Each row below holds a small network's activations on one input, seen along a few directions.
Each table varies a few parts of the input and shows all the possible inputs, shuffled.
Descriptions start from the smaller parts, as in this example, which fits no table here: one of 4 places along a line, together with either a single point or one of 11 places around a ring or (one of 3 separate values, together with one of 8 places around a ring).
Shared parts are said once, and a part with two or three values counts as separate values.
(in the rows, 128 means zero)

Other details of the inputs vary at random and push rows far along three fixed directions, the same in every table; ignore that.

Table:
row 1: [133 112  94  99 114  93 123 139  67 123 152 139]
row 2: [ 62 166 159 155 197 194 139 171 133  57 125  73]
row 3: [ 75 160 152 151 246 202 131 145 117  68 125  85]
row 4: [120 114 134 125 125  97 107 111 132  89  90 128]
row 5: [119 116 118 130 117 121 109  97 127  91  80 103]
row 6: [118 136 190 118 100 146 158 106 183 156 127 126]
row 7: [111 159 166 134 108 166 157  97 158 170  88 135]
row 8: [130 137 158 124 138 167 156  74 172 179 106 134]
row 9: [130 122  94 105 119  91 117 151  65 121 145 153]
row 10: [116 157 173 133  95 163 148 113 176 162 102 133]
row 11: [ 65 150 167 151 194 204 127 153 120  65 129  58]
row 12: [125 133 155 108  91 149 151 140 118 191 185 155]
row 13: [122 162 133 125  90 164 150 136 105 195 158 166]
row 14: [121 105 138 123 119  96 100 120 137  93  91 127]
row 15: [165 103  80 128 112  84 131 158 102 121 164 135]
row 16: [118 117 122 135 116 119  96 117 130  94  74 116]
row 17: [116 145 192 123 103 143 153 116 184 158 117 141]
row 18: [137 112 131 131 139 126 100  92 163 123  80 136]
row 19: [141 134 130 114 118 168 140 125 122 205 180 161]
row 20: [142 105 112 120 143 112  99  97 151  93  94 113]
row 21: [140 115 113 126 148 110  94 109 149  91  86 127]
row 22: [130 124  78 110 110 115 119 137  60 125 134 129]
row 23: [135 103 108 126 152 118 100  85 138  95  90 116]
row 24: [148 120  68 113 137 103 105 151  94 119 152 158]
row 25: [119 127 131 133 119  79 115  92 171 140  98  98]
row 26: [160  99 124 140 120  89 119 115 157  95  99 106]
row 27: [163 107  87 136 119  91 106 165  84 127 153 149]
row 28: [132 135 157 125 127 161 155  90 196 169 122 133]
row 29: [135 126  93 111  84 115 131 139 106 140 146 138]
row 30: [133 109  96 104 108  95 114 140  72 118 161 142]
row 31: [105 151 127 150 211 178 154 194  63  98 201  89]
row 32: [151 112 119 148 141  93 121 114 137 100  80 120]
row 33: [139 152 127 121 124 165 143 124 118 202 169 180]
row 34: [125 137  82 124 124  67 100 153  91 143 155 132]
row 35: [135 107  94 100  99  85 125 153  94 115 164 142]
row 36: [106 141 134 154 201 181 139 204  73  97 211  89]
row 37: [152 146 137 140 107 138 171 163 139 190 181 163]
row 38: [153 148 140 144 111 146 160 146 122 196 175 166]
row 39: [158 108 125 146 123  87 113 127 155  96  91 121]
row 40: [154  99 120 146 129  95 118 103 144  97  96 109]
row 41: [127 121 136 124  94 122 120  99 158 112  82 108]
row 42: [113 143 184 125 105 140 163 118 190 156 118 143]
Description of these inputs: one of 2 separate values, together with either a single point or (one of 4 separate values, together with one of 5 places along a line).
Changing only the choice among 2 separate values turns row 37 into row 15. The same change can be made to row 42. Which row results?
Answer: row 35
Changing only the choice among 2 separate values turns row 28 into row 24. The same change can be made to row 30. Which row results?
Answer: row 4
Which other rows does row 12 become when the choice among 4 separate values takes its other values? List them by row number.
Answer: row 11, row 19, row 36

Table:
row 43: [149 139 173 156 120 174 161  89 183 164  86 142]
row 44: [122 103 110 139 185 134  99 122 115  38 107  64]
row 45: [106 138 173 154 170 142 120 118 186 112  88 118]
row 46: [148 113  90 149 148 109  93 126 118  78  81 111]
row 47: [ 91 149 155 129 195 179 141 165 107 120 213 114]
row 48: [123 155 134 123 149 163 138 183 109 152 182 166]
row 49: [108 108  51  80 136 107  80 137  32  94 149 132]
row 50: [122 131 179 126 143 144 157  90 193 170 123 112]
row 51: [136 131 188 148  88 162 174  99 181 157  95 120]
row 52: [180 115 111 103  64 145 165 117 102 227 189 185]
row 53: [ 68 152 167 128 230 211 142 190 110  71 202  87]
row 54: [ 79 165 138 106 107 170 143 156  78 159 162 136]
row 55: [126 149 155 142  85 132 169 121 165 184 135 132]
row 56: [148 121  58 126 161  73  90 172  54  98 153 142]
row 57: [170  98  96 112  59  28 115 108 132 144 101 149]
row 58: [149  88 114 128 118  76 106  57 185 100  59 101]
row 59: [175  94  88 125  47  61 108 107 128 131  84 133]
row 60: [133 108  80 107 115  77  98 191  61  67 164 138]
row 61: [105 106 167 149 142  86 101 101 190  38  47  79]
row 62: [ 82 173 166 132 150 191 133 101 145 142  91 131]
row 63: [169 151  96 127  76 122 154 138 113 241 176 197]
What do these inputs look like to the network?
Answer: one of 3 separate values, together with either a single point or one of 6 places along a line
Start at row 48 and move only the place on the line of 6, one step at a time. The first step leads to row 45. Which rows follow, in order?
Answer: row 56, row 63, row 46, row 43
